These are the activations of a small network on made-up records, seen along a few directions, one row for each record.
Records have a field called VUNO. Each example row is followed by its value.
Records without VUNO are marked none.
The largest differences between rows may come from other fields.
In the rows, 500 means zero.
Random noise pushes rows far along 7 fixed directions. That doesn't count. These rows show it; they differ only by the noise:
[560 547 490 739 251 416 534 453 424 513 585 611 497 617 417 346 495 800
 539 378 393 580 345 573]
[470 739 514 630 716 411 360 576 386 425 451 495 559 202 836 525 611 534
 553 428 457 464 221 527]
[617 317 544 423 696 492 499 517 524 496 446 386 377 516 449 299 524 406
 446 605 577 328 786 423]
[540 443 457 565 428 441 607 545 458 527 657 519 384 524 587 474 506 758
 496 531 470 526 426 469]
[674 400 500 714 440 475 563 436 380 420 470 498 425 585 442 122 550 606
 463 494 435 455 613 580]
[482 586 750 547 692 413 335 469 319 743 454 375 599 428 646 524 655 644
 492 339 535 498 310 662]
[469 660 479 373 512 392 368 454 684 673 385 524 444 232 460 587 345 497
 656 440 578 448 593 216]
[432 328 634 242 542 439 430 542 679 772 558 461 492 700 208 668 412 526
 415 573 568 438 632 346]
[579 842 404 779 392 385 404 373 431 454 320 601 490 106 675 282 458 622
 708 307 426 532 383 432]

[482 650 513 472 456 481 407 382 524 646 319 507 539 403 420 440 456 450
 591 455 506 512 568 477]	lomu
[413 551 622 555 559 418 385 573 478 499 466 577 670 577 399 672 566 513
 430 462 359 536 227 557]	suse
[342 564 360 369 133 527 661 659 731 466 738 662 400 664 413 706 344 638
 578 540 691 612 501 402]	fisi
[369 557 393 526 633 534 442 658 492 274 410 621 712 507 563 562 544 290
 279 752 287 598 294 506]	fisi
[461 530 615 475 445 544 337 407 534 720 300 470 578 457 300 444 454 396
 542 404 622 442 708 553]	none
[518 468 480 452 537 565 476 600 622 268 731 534 470 723 434 522 550 501
 618 382 607 374 395 539]	gemi
[551 469 455 426 500 411 450 421 600 618 511 509 385 408 384 473 398 561
 688 316 537 406 574 386]	sumev
[404 503 654 385 742 430 272 672 685 479 677 480 549 743 278 740 557 387
 649 303 622 339 305 524]	fab
[604 383 412 460 589 608 731 512 402 341 512 402 303 404 789 293 536 383
 384 779 593 454 744 448]	lomu
[506 445 513 340 588 493 463 507 541 631 533 393 418 396 557 640 461 509
 587 530 617 483 641 413]	none
[462 372 714 455 705 556 499 533 315 764 407 356 639 524 616 508 638 372
 176 652 496 546 540 679]	naro
[474 520 184 534 234 525 696 564 649 394 577 765 412 337 548 560 329 556
 514 635 421 593 499 253]	fabu
[554 238 521 295 517 496 606 443 545 846 478 444 419 501 351 540 409 537
 412 557 542 501 814 346]	fabu
[471 565 680 542 613 409 301 535 495 593 485 516 706 657 360 516 536 519
 501 332 449 421 354 621]	dob
[456 495 646 441 521 476 344 408 465 813 283 449 667 378 390 546 504 464
 342 557 341 545 461 372]	dob
[411 419 612 292 560 515 422 429 568 761 313 442 596 536 270 603 391 411
 316 624 454 555 622 450]	piba
[281 488 461 318 725 612 482 605 539 423 363 550 678 344 637 732 465 175
 123 910 299 569 372 316]	piba
[517 519 450 541 425 526 620 568 381 372 536 510 488 455 678 477 564 610
 387 606 402 576 452 452]	fisi
[539 592 431 603 469 477 573 534 504 411 643 555 405 528 572 535 560 670
 724 330 587 505 377 538]	suse
[375 737 590 493 647 487 313 603 668 312 365 594 641 460 481 592 578 212
 587 420 633 434 436 553]	suse
[328 728 596 404 419 456 289 628 735 470 736 594 576 728 346 777 539 586
 749 127 756 472 229 614]	gemi
[423 578 607 417 619 517 416 568 649 504 509 470 549 482 519 657 576 377
 558 498 577 468 435 517]	fab
[489 485 420 525 537 444 654 488 349 570 610 501 363 226 810 620 532 669
 425 613 402 618 348 463]	fabu
[502 536 535 456 476 445 433 539 656 515 584 509 463 646 285 532 443 465
 625 376 632 434 559 444]	naro
[493 444 475 461 422 508 508 561 534 467 658 464 428 644 431 594 519 576
 628 450 617 485 520 492]	none
[495 516 548 520 639 496 434 347 408 610 205 488 568 155 655 355 517 348
 274 638 394 551 580 498]	sumev
[397 663 518 522 617 459 291 632 539 319 389 565 686 437 425 577 476 363
 509 420 413 439 287 477]	piba
[540 428 467 559 316 597 659 372 427 600 550 548 467 459 538 375 546 669
 296 599 346 707 583 521]	gemi
[726 405 386 462 685 495 497 601 585 159 585 397 265 395 558 310 549 416
 749 372 623 196 691 393]	sumev
[474 524 438 528 578 443 474 586 582 353 543 570 529 507 477 472 467 423
 470 592 409 428 462 426]	dob
[405 898 712 460 826 496 203 569 535 500 406 394 571 231 743 663 667 263
 679 249 710 439 361 612]	naro
[637 469 483 591 388 599 530 458 552 233 383 574 438 711 236  42 481 231
 442 551 573 387 918 569]	lomu
[330 628 522 569 344 474 518 586 572 579 609 669 609 512 537 771 464 637
 401 548 393 709 177 527]	fab

Here are new rows. What is VUNO for each?
[405 663 672 679 688 414 373 383 218 713 213 495 800 226 699 553 614 456
 328 478 242 650 179 640]	suse
[640 427 645 361 828 545 433 610 401 415 625 267 408 543 686 406 682 359
 672 378 752 265 606 623]	lomu
[679 408 480 689 551 540 497 587 492 208 488 500 469 550 446 256 601 450
 538 493 423 374 507 529]	fab
[405 733 524 616 684 501 245 482 474 324 213 544 756 322 548 480 546 180
 413 563 426 499 430 555]	none
[472 543 639 369 557 456 432 564 468 708 732 423 470 677 556 714 594 749
 718 285 661 498 296 645]	lomu
[622 696 385 720 348 476 555 362 394 436 469 514 459 357 644 347 508 751
 659 301 471 555 377 594]	gemi
[352 363 491 354 718 542 565 826 471 304 738 467 561 781 674 774 678 462
 273 775 463 560 242 646]	fisi
[478 427 480 670 692 535 558 654 317 387 632 509 603 622 673 580 677 546
 316 607 295 545 140 673]	fab
[512 441 539 728 486 531 563 507 207 466 542 487 581 564 719 442 647 668
 297 618 376 663 301 795]	none
[413 734 351 550 146 486 489 467 620 456 520 782 604 454 394 609 276 526
 555 524 315 656 283 305]	lomu
[558 375 546 432 665 471 510 512 477 442 548 431 440 548 434 500 530 390
 433 547 524 397 589 512]	fabu
